A small network was shown many inputs. Here are its activations along a few directions, one row for each input.
Each table varies a few parts of the input and shows all the possible inputs, shuffled.
A made-up example of a description, with smaller parts first: one of 2 separate values, together with either a single point or one of 9 places along a line or (one of 4 places along a line, together with one of 5 places around a ring).
Shared parts are said once, and a part with two or three values counts as separate values.

Other details of the inputs shift rows strongly along two fixed directions, in all tables alike. That doesn't count.

Rows:
R1: [ 27 -47   5   0  43   2  11  -4   0  -8  29  37 -24 -26]
R2: [ 27  22   1   2 -11  18   8  23 -14  13   8 -26  -6  19]
R3: [-28  -4  -8   1   0 -32 -21 -13  12   8 -34  21  19   5]
R4: [-47  -6   6 -10 -12 -19  -1 -14  15  -8 -35  11  15  -8]
R5: [-42  -5  -5  -5  -2 -12  -3 -34  14 -31 -21  32  12 -12]
R6: [ 21 -55  18  -5  37  -5  15  17   3  16  12  25 -23 -28]
R7: [ -2  44 -14  -1 -30   3  -7   9 -12  10  -7 -36  17  38]
R8: [ 43  14  -7  -3   4  31  18  14 -25  -7  50 -28 -17  17]
R9: [  5 -29  26   2  13   8  21   8  13   3  -5  16 -18 -35]
R10: [-10  36   3  10 -29  -5  -6   4   7  -5 -11 -44   7  20]
R11: [  9 -23  13  11  17  20  12 -10  10 -14   8  26 -20 -39]
R12: [-16  35   2   2 -34  -9  -4   6   1  -4   0 -55  10  26]
R13: [-26  -4  -7   3   1 -32 -22 -12  13   5 -38  25  18   4]
R14: [ -4  29 -12   2 -20 -26 -19   9  -6   9   7 -50  15  40]
R15: [-31   4  -8 -13 -12 -10  -5 -10   0   7 -41  31  23   2]
R16: [ 30 -30   5   1  28  34  18   0  -9   1  13  48 -21 -34]
R17: [  0  28 -23   6 -10 -14 -26 -11  -3 -10  17 -31  15  33]
R18: [-20  34   1  -2 -30  -8  -2   7   0  -5   4 -60  12  28]
R19: [ -7  46  -9  14 -26   6 -17 -13   5 -16   5 -36   7  11]
R20: [ 50   9  -6  19  12  14  -5  13 -11   2  50 -36 -19   9]
R21: [ 50  -2  13  -4   3  29  28  39 -23  19  40 -33 -26   7]
R22: [ 16 -45  18 -16  27  20  31  20  -9  16   7  35 -19 -27]
R23: [ 26  22 -12  -2  -7  26   4   5 -17  -5  30 -21  -3  19]
R24: [ 47 -15  13   2  20   6  14  37 -12  19  51 -45 -25   9]
R25: [-20 -19   5   0   7   3   3 -24  16 -22 -10  36  -2 -27]
R26: [-38  -2  -8 -21 -11 -12  -2  -9  -3   5 -37  26  23   6]
R27: [-25  17 -20  -4  -9   3 -18 -26  -1  -6 -29  40  21  -3]
R28: [-24  -1 -17   6   7 -21 -32 -30  12  -6 -25  40  17  -9]
R29: [-31 -13  -6  -3   3 -34 -19 -13  12   7 -36  30  20  -2]
R30: [ 17 -39  33   6  23  16  27  12  14   6   1  23 -30 -43]
Each input here is: one of 3 separate values, together with either one of 4 places along a line or one of 6 places along a line.
Start at R10 and move only the place on the line of 6, one step at a time. The first step leads to R30. Which rows follow, in order?
Answer: R9, R12, R4, R18
List by row number the other rows that have the choice among 3 separate values in common with R22.
Answer: R2, R7, R8, R15, R16, R21, R23, R26, R27
Start at R1 and move only the place on the line of 4, one step at a time. The first step leads to R17. Which rows follow, in order?
Answer: R20, R28

Rows:
R31: [-27 -13 -12   2  23  -6 -19 -34  18 -19  -9  45  11 -20]
R32: [  0  38 -31  -3  -4  10 -21  -8 -13  -4  17 -18  20  33]
R33: [-39 -28   1  -9   6 -30  -9 -17  12 -10 -24  29  11 -19]
R34: [-21  30  -2  -3 -29   2   2   5  -9  -1   2 -43  14  13]
R35: [-12  22 -14  -8 -18 -11  -9  10 -18  13   5 -35  20  27]
R36: [-25 -21   8   4  10 -24 -16  -9  23   4 -36  33   5 -22]
R37: [ 46 -33  20  -8  30  17  31  28 -12  10  31   9 -28  -3]
R38: [ 33 -39  24   7  28   9  21  24  -3  10  43 -15 -31 -32]
R39: [-18 -15 -21  -9  16   2 -15 -28  -2  -4 -21  56  15  -9]
R40: [  1  17 -13 -13 -15  -9   0   9 -16   4  10 -31   7  37]
R41: [  3  38 -16   4 -17  26  -8 -12  -8 -16  14 -28   6  16]
R42: [ 48 -32  20  -3  25  22  18  34  -8  35  27   0 -24 -21]
R43: [  7  33 -28   4 -20   2 -20  -7 -16  -3  13 -15  16  33]
R44: [ 35 -10   9   3  26  49  22   5  -3  -9  40   9 -26 -27]
R45: [ 44 -24  28   9  18  33  37  24  -1   3  16  -1 -34 -22]
R46: [ 32 -21  29   1  10  31  24  25   3  20  18  -6 -25 -32]
R47: [-11  33   2  -5 -26   1   7   1  -2 -14  -2 -33  10  31]
R48: [-11  28   3  -2 -26   9   0   8  -3   9   5 -43   6  11]
R49: [-37 -27   2  -9   7 -30  -5 -22  16 -13 -24  33   6 -10]
R50: [ 13  41 -26   3 -22  -9 -18  -7 -22  -1   7 -15  11  26]
R51: [-28 -25   9  -5  13 -27  -2 -19  18 -15 -24  37   7  -7]
R52: [ 41 -38  15 -12  26  17  27  32 -19  16  36   0 -28 -17]
R53: [ -3  20  -9  -7 -15  -4 -10  13 -12  23   8 -35  12  25]
R54: [-13  24  -1  -9 -27   3   5   7 -10  -8   6 -40   7  14]
R55: [-25 -20   7  10  12 -26  -9 -12  20   0 -36  36   3 -17]
R56: [-28  -9  11   2  -1  -3   6  -9  13   0 -44  40   3 -20]
R57: [  1  31 -22  12  -7   1 -26 -18   0 -17  18 -32   9  22]
R58: [ -5  23  -1   7 -17 -16 -22   4   9  11   3 -45  13  16]
R59: [-15 -22  -3  -5  11 -14   0  -8   3   6 -41  46  13  -2]
R60: [ 46 -28  10  -3  26  14  29  27  -6  12  21   8 -24  -2]
R61: [-18 -18  -9   9   8 -12 -18 -31  14 -18 -12  47   7 -20]
R62: [ 49 -27  18   7  28  18  23  34 -10  26  19   8 -31 -12]
R63: [-12 -10  -7   8   6 -24 -16 -32   8 -15 -18  47   1 -26]
R64: [ 47 -34  21  10  31   8  27  21  10  -1  31  -4 -35 -15]
R65: [ -8  18  -1   6 -13 -13 -15   5   4   9  14 -48   6  15]
R66: [ -8  38   1   4 -29   5  -8  11   2   4 -13 -37   8  16]
R67: [-26 -22   3   7  10 -26  -8 -19  20  -9 -39  34  10 -10]
R68: [-33 -10   2  -8  -4  -8  11 -17  18 -14 -44  42  12  -9]
R69: [  5  37 -13  10 -27  19  -6  -8  -8 -16  15 -23   5  16]
R70: [-26 -15  -3  -9   5 -18 -15  -3   8  16 -46  45  16  -9]
R71: [-11  25  -1  -8 -26   3   9   3  -6 -11   5 -36   2  23]
R72: [  9  44 -12   8 -29   7  -5 -10 -13 -14   7 -21   1   9]
The inputs of R42 and R46 match in every part but one. If R53 is changed in the same way as R42 into R46, which row does it become?
Answer: R48
The inputs of R63 and R72 match in every part but one. If R67 is changed in the same way as R63 into R72, which row does it become?
Answer: R45
What do these inputs look like to the network?
Answer: one of 3 separate values, together with either one of 4 places along a line or one of 10 places around a ring
Start at R38 and move only the place on the ring of 10, one step at a time. The first step leads to R33. Which rows follow, in order?
Answer: R49, R51, R64, R67, R55, R36, R58, R65
Change only the place on the line of 4 in R32. List by row number the other rows that result.
Answer: R39, R43, R50

Rows:
R73: [-49  18  -9  -5 -12  -1 -16 -25  16  -7 -32  12  29   0]
R74: [ 28  15  11  10 -12  17  22  15 -10  -9  22 -36 -20   9]
R75: [-24  14 -17  10 -15 -30 -34 -26  10  -3 -33  22  23   3]
R76: [ -7   0 -13 -11  -9  -5  -5  -5 -14   9 -15  29  13   1]
R77: [ -4  30  -2   1 -14  24  -7   2   6  -2  13 -37   6  16]
R78: [ 11 -26  19   4  17  29  15   4   2   7  10  19 -20 -42]
R79: [ 19  18   6  10  -4  31   7  17  -5   4  29 -40 -12  -2]
R80: [ -3  30  -3   4 -13  22  -6   4   0  -2  10 -40   8  11]
R81: [-10 -28  -1  -4  16  -9   1 -12  -1  -8   8  22  -3 -15]
R82: [ 32 -30  10  14  36  10   3   5  10   4   7  26 -19 -22]
R83: [-45   1 -18 -13  -2 -22 -21 -29  13 -19 -16  14  27  19]
R84: [ 18 -27  21   4  17  17  32   8   4 -11   3  24 -26 -25]
R85: [-18 -42  17 -13  16 -31   7  12   9  14  -6   4  -2 -11]
R86: [  2  20 -11  -3 -14 -14 -11  -3 -12  -9  30 -35   1  16]
R87: [-38  16  -7  -3 -27 -19  -3 -24   7 -20 -41  16  17   3]
R88: [ 31 -29  10  13  37   8   5   3  13   6  10  28 -19 -20]
R89: [ -2  -9  13  -2  -4  -2  16  -7   2 -14 -12  27 -13 -22]
R90: [ 22   3  -4   4   7   5   5  12 -11  -7  45 -39 -12  13]
R91: [ 31  16  10   8 -19  14  20  14 -10  -9  24 -34 -19   5]
R92: [ 17  27 -11  14  -2   0 -20   1   8  -1  11 -29   4  31]
R93: [ 23   2  -3   0  11   9   4  11  -9  -8  44 -40  -9  16]
R94: [  2  16 -14  -1 -12 -11  -9  -3 -11  -9  27 -38   3  18]
R95: [-46  18 -11  -3 -23  -7 -19 -25   8  -5 -33  11  24 -11]
R96: [  3  17 -13   0 -16 -11 -11  -3 -12  -9  30 -36   5  17]
R97: [ 10 -43  40  -4  13  -6  37  29  11  13 -11   6 -25 -23]
R98: [ 34 -25  11  13  25   0  -1   3   4   7  11  31 -25 -33]
R99: [ 28  15  11   3  -5  23  22  15   1 -13  23 -34 -18  19]
R100: [-11  -2 -12 -16   5   5  -3  -5  -3   5 -16  28  15  16]
R101: [ -1 -31  19   6  16 -29  -4  16  18  26 -24  10  -4 -11]
R102: [ 16  28 -12  20  -4  -5 -19   4   0   1   9 -30   3  23]
R103: [-45  18  -9  -2 -27  -7 -20 -25   7  -4 -31  14  26 -12]
R104: [ 17 -46  23 -16  22  -3  24  36  -6  38  -6  17 -14 -14]
R105: [ -1  35  -1   3 -25  11  -9   2  -6   1  14 -36   1   0]
R106: [-34  12 -22 -12 -15 -14 -16 -17 -11   5 -36  28  30  16]
R107: [ 14  30 -15  -8 -20   1  -6   9 -25  10  12 -20   6  24]
R108: [ 18  27 -10  21  -8  -6 -19   2  -3   3  10 -32   1  21]
R109: [ -5 -15  12  -1   8   8  19  -5   9 -17 -17  24  -7 -12]
R110: [-12  16  16  -2 -20  -4   0  26   5  24  -3 -57   6  10]
R111: [  1 -16  -5 -13  18   9   8   0  -5   9  -9  37   5   0]
R112: [ 10 -15  -2  13  13 -10 -11  -9   8   4 -10  28  -7 -20]
R113: [ 25 -31   4 -10  30  23  19  14 -11  12   6  34 -12 -13]
R114: [-35  13 -24 -12 -11 -13 -15 -14  -8   2 -36  28  31  19]
R115: [-22 -11  -9  -8  12 -13  -6 -18   7 -13   2  12  12   5]
R116: [ -5 -13  12  -2   8   6  21  -7  12 -15 -14  25  -6 -10]
R117: [  4 -16  -7 -11   7   3   5   0 -13  12 -10  36   0 -11]
The inputs of R109 and R82 match in every part but one. If R99 is changed in the same way as R109 into R82, which row does it become?
Answer: R92
The inputs of R103 and R76 match in every part but one. If R80 is changed in the same way as R103 into R76, which row does it become?
Answer: R113
What do these inputs look like to the network?
Answer: one of 5 separate values, together with either a single point or one of 8 places along a line
List by row number the other rows that have the choice among 5 separate values in common with R94.
Answer: R81, R83, R85, R86, R90, R93, R96, R115
Change only the choice among 5 separate values in R84. List by row number the other rows that result.
Answer: R79, R90, R102, R114
